A small network was shown many inputs. Here are its activations along a few directions, one row for each input.
In each table, some parts of the input vary, and every possible input appears once, in random order.
Descriptions start from the smaller parts, as in this example, which fits no table here: line(4) and (point or line(11) or (values(2) and ring(8))).
Shared parts are said once, and a part with two or three values counts as separate values.

Rows:
R1: -5,3,-9,-6,-25,14,-7,5,10,-21,-16,1,19,-6
R2: 3,2,8,11,12,-8,4,4,-3,11,6,1,-19,2
R3: -4,4,0,10,-13,5,-7,10,2,-2,-10,3,-4,-2
R4: -2,9,-15,-1,-15,11,-2,3,5,-10,-7,-2,10,-2
R5: -2,4,1,5,-2,-1,-3,4,-1,5,-2,1,-9,0
R6: 1,-51,16,-45,25,-14,15,-38,-26,-3,-1,-9,20,25
R7: 9,-1,-10,-11,21,-5,10,-14,0,6,23,-1,12,-2
R8: -2,1,11,12,-2,-3,-5,7,-1,5,-5,2,-17,-1
R9: -9,0,10,3,-20,8,-10,12,6,-14,-18,3,6,-6
R10: -6,1,12,13,-11,2,-7,9,0,-2,-13,1,-11,-2
R11: -6,0,0,-1,-22,14,-11,12,7,-15,-20,3,11,-6
R12: 8,11,-17,-2,7,0,8,-8,0,6,13,-2,0,1
R13: 6,-4,7,-5,21,-14,7,-6,0,8,19,2,-2,0
R14: -1,4,-8,3,-4,3,1,0,0,1,-1,0,-1,0
R15: -4,6,-7,4,-15,8,-3,5,3,-7,-9,0,2,-2
R16: 4,9,-17,-2,-4,7,3,-3,2,-1,2,-2,5,1
R17: -10,-3,18,10,-18,6,-14,15,3,-10,-21,3,-2,-6
R18: 6,7,-9,1,9,-1,7,-4,-3,10,11,-3,-6,3
R19: 4,-8,13,1,24,-15,3,-2,-3,11,16,4,-10,1
R20: 3,5,-1,6,11,-4,4,-1,-4,13,9,-1,-9,3
R21: 8,0,-4,-9,21,-11,7,-10,1,8,22,-3,5,-1
Describe the family of inputs behind these rows. -> point or (line(4) and line(5))
Change only the line(5) part in R10. List by row number the other rows that result. -> R2, R8, R17, R19
Start at R13 and move only the line(5) part, one step at a time. The first step leads to R20. Which rows follow, in order? -> R5, R3, R9

Rows:
R22: -1,-14,15,-13,16,-12,1,-7,-1,-2,7,0,4,0
R23: -2,-17,-3,-22,-9,2,-1,-12,-9,-11,-10,-3,17,6
R24: 11,16,-6,12,16,-4,11,1,4,14,20,0,-7,-4
R25: 4,-11,4,-2,24,-14,10,-12,-11,17,14,0,-14,11
R26: -14,14,3,25,-46,23,-20,27,7,-16,-39,2,-9,-7
R27: 5,-6,9,6,26,-13,7,-6,-2,15,20,3,-11,0
R28: 2,14,-12,2,-1,6,0,2,8,-3,5,1,8,-6
R29: 2,-10,1,-18,-3,1,-4,-3,3,-9,-3,1,24,-5
R30: 0,8,-16,-6,-6,7,4,-7,-1,-4,-2,-5,3,5
R31: -14,21,3,29,-40,22,-25,37,19,-15,-31,9,-4,-17
R32: 8,7,-12,6,15,-4,13,-8,-5,14,16,-3,-13,6
R33: 0,-20,13,-18,9,-15,4,-14,-13,-2,1,-4,1,11
Describe the family of inputs behind these rows. -> values(2) and (point or ring(5))

Rows:
R34: -12,-31,23,-8,-1,0,1,-13,-7,-8,-20,3,4,11
R35: 0,-27,8,-23,3,-10,-1,-20,-13,-4,-3,-5,10,11
R36: 8,5,-4,-4,12,-13,7,-3,0,9,16,-4,-10,6
R37: -1,-18,-4,-26,6,-4,16,-23,0,-7,10,-9,25,12
R38: 2,4,14,33,9,-2,-7,6,-4,19,3,7,-30,-8
R39: -5,-22,16,2,6,0,-3,2,-6,-2,-11,5,-6,8
R40: 1,-15,12,-9,11,-3,-7,-7,-9,7,-8,-5,-5,7
R41: 5,-17,5,-28,6,-9,7,-25,-13,-6,5,-3,19,13
R42: 8,17,-22,17,15,1,10,0,7,18,33,3,-3,-15
R43: -13,17,14,10,-10,10,-19,30,17,-12,-8,0,8,-17
R44: -1,-15,-11,-25,9,5,15,-20,-3,-8,9,4,35,6
R45: 5,-5,-17,-20,14,5,13,-12,4,0,15,0,16,-1
R46: -6,8,-14,7,-45,25,-12,13,6,-20,-39,-3,6,-4
R47: -7,28,11,30,-14,3,-18,28,17,-6,2,9,-7,-24
R48: -6,-1,-13,-3,-48,24,-6,1,-1,-31,-47,-3,19,3
R49: -10,35,-21,35,-42,24,-10,21,5,-4,-17,5,-16,-3
R50: 0,-14,3,-14,5,-13,1,-10,-7,2,4,-4,-7,8
R51: -11,1,17,-4,-19,9,-15,27,14,-21,-12,2,18,-19
R52: 2,2,2,-3,10,-16,4,3,-3,14,8,-2,-11,3
R53: 10,7,-20,-6,16,1,10,2,8,16,20,4,13,-7
R54: -3,1,11,3,14,-7,-2,4,-7,9,-2,2,-19,6
R55: -2,-7,11,14,12,-4,-7,5,-2,9,-11,6,-20,1
R56: -4,-28,17,-20,3,-1,4,-12,-16,-9,-10,-2,5,10
R57: 7,15,0,18,10,-14,5,4,-3,21,17,0,-23,-4
R58: 6,12,10,24,13,-7,4,9,-3,22,6,5,-25,-5
R59: 9,-3,-10,-16,16,0,7,-15,-3,-3,8,-7,10,8
R60: 14,19,-10,16,18,-10,4,-8,-3,13,23,-3,-21,-4
R61: 9,-7,-1,-21,10,-10,7,-11,-4,2,11,-5,4,7
R62: -11,17,-23,20,-44,21,-18,20,7,-9,-29,3,-6,8
R63: -11,-15,21,-12,-24,6,-15,14,12,-28,-18,4,32,-19
R64: 9,22,-15,17,14,-7,17,-4,7,11,28,-1,-14,-3
R65: 6,12,-12,-1,18,-6,9,-6,3,7,15,-5,1,6
Describe the family of inputs behind these rows. -> line(4) and (values(2) or line(6))
The inputs of R60 and R36 match in every part but the line(4) part. If R47 is changed in the same way as R60 into R36, which row does it become? -> R43
Change only the values(2) part in R49. List by row number the other rows that result. -> R47

Rows:
R66: 0,27,-32,17,-16,19,2,15,11,6,-10,11,-4,-6
R67: 7,-19,14,-21,31,-16,-1,-1,0,4,17,-1,3,-3
R68: -1,11,19,26,11,-15,1,11,-4,11,4,2,-28,2
R69: 2,-33,23,-35,31,-7,0,-19,-5,2,9,0,22,0
R70: -2,-40,21,-20,22,-17,6,-24,-22,3,6,-3,6,19
R71: 5,-3,15,-7,26,-11,-5,12,5,-2,13,0,-6,-11
R72: -14,-4,1,4,-50,17,-10,12,-7,-24,-43,-10,-5,7
R73: 9,-20,-5,-30,18,-4,17,-30,2,0,15,-1,41,-4
R74: 4,2,-3,10,-3,-8,8,-6,-16,23,9,-9,-17,14
R75: 1,-9,-5,-7,9,-11,11,-21,-18,19,9,-8,-8,23
R76: 6,28,-8,23,5,2,-2,6,16,2,20,4,4,-16
R77: -3,-3,18,5,17,-23,-1,1,-12,8,8,-3,-20,10
R78: -12,9,-14,-17,-48,30,-10,13,5,-35,-38,-3,12,-3
R79: 0,-31,-3,-20,7,-10,17,-34,-28,14,2,-12,6,22
R80: 10,13,-8,25,-5,-1,11,1,-6,20,5,-4,-35,5
R81: -16,-16,27,7,-43,10,-18,14,-1,-28,-41,-1,-5,3
R82: 3,25,-28,-5,5,-5,13,-5,-3,2,11,-3,-2,7
R83: -2,14,16,16,17,-9,-13,15,9,0,14,8,-17,-16
R84: 0,7,15,14,1,7,-16,32,16,2,-5,14,-3,-23
R85: -5,3,-3,-8,-40,24,-19,14,21,-40,-36,0,29,-12
R86: 10,33,-26,11,3,10,7,4,16,10,5,-2,-13,2
R87: -5,22,-13,22,-9,17,-10,19,22,-7,2,5,10,-20
R88: 9,17,-6,1,12,-2,4,-5,15,-5,21,-3,12,-11
R89: -12,-10,22,-7,-29,9,-26,25,7,-30,-42,2,20,-16
R90: -5,1,15,34,-8,3,-6,18,5,3,-11,13,-19,-2
R91: -5,-19,15,-4,22,-24,5,-15,-13,16,11,2,-7,15
R92: 4,5,-26,-20,9,-2,10,-18,-8,13,15,1,6,11
R93: 11,3,-4,-16,21,-1,10,-15,9,-3,21,-2,23,-6
R94: -4,7,-9,32,-29,15,-3,8,-4,16,-2,4,-24,-2
R95: 5,-19,-27,-33,13,1,17,-27,-15,0,10,-1,19,12
Describe the family of inputs behind these rows. -> ring(5) and (point or line(5))
The inputs of R71 and R74 match in every part but the ring(5) part. If R69 is changed in the same way as R71 into R74, which row does it become? -> R79
Start at R80 and move only the ring(5) part, one step at a time. The first step leads to R68. Which rows follow, in order? -> R83, R76, R86
Change only the line(5) part in R95. List by row number the other rows that result. -> R66, R82, R86, R92
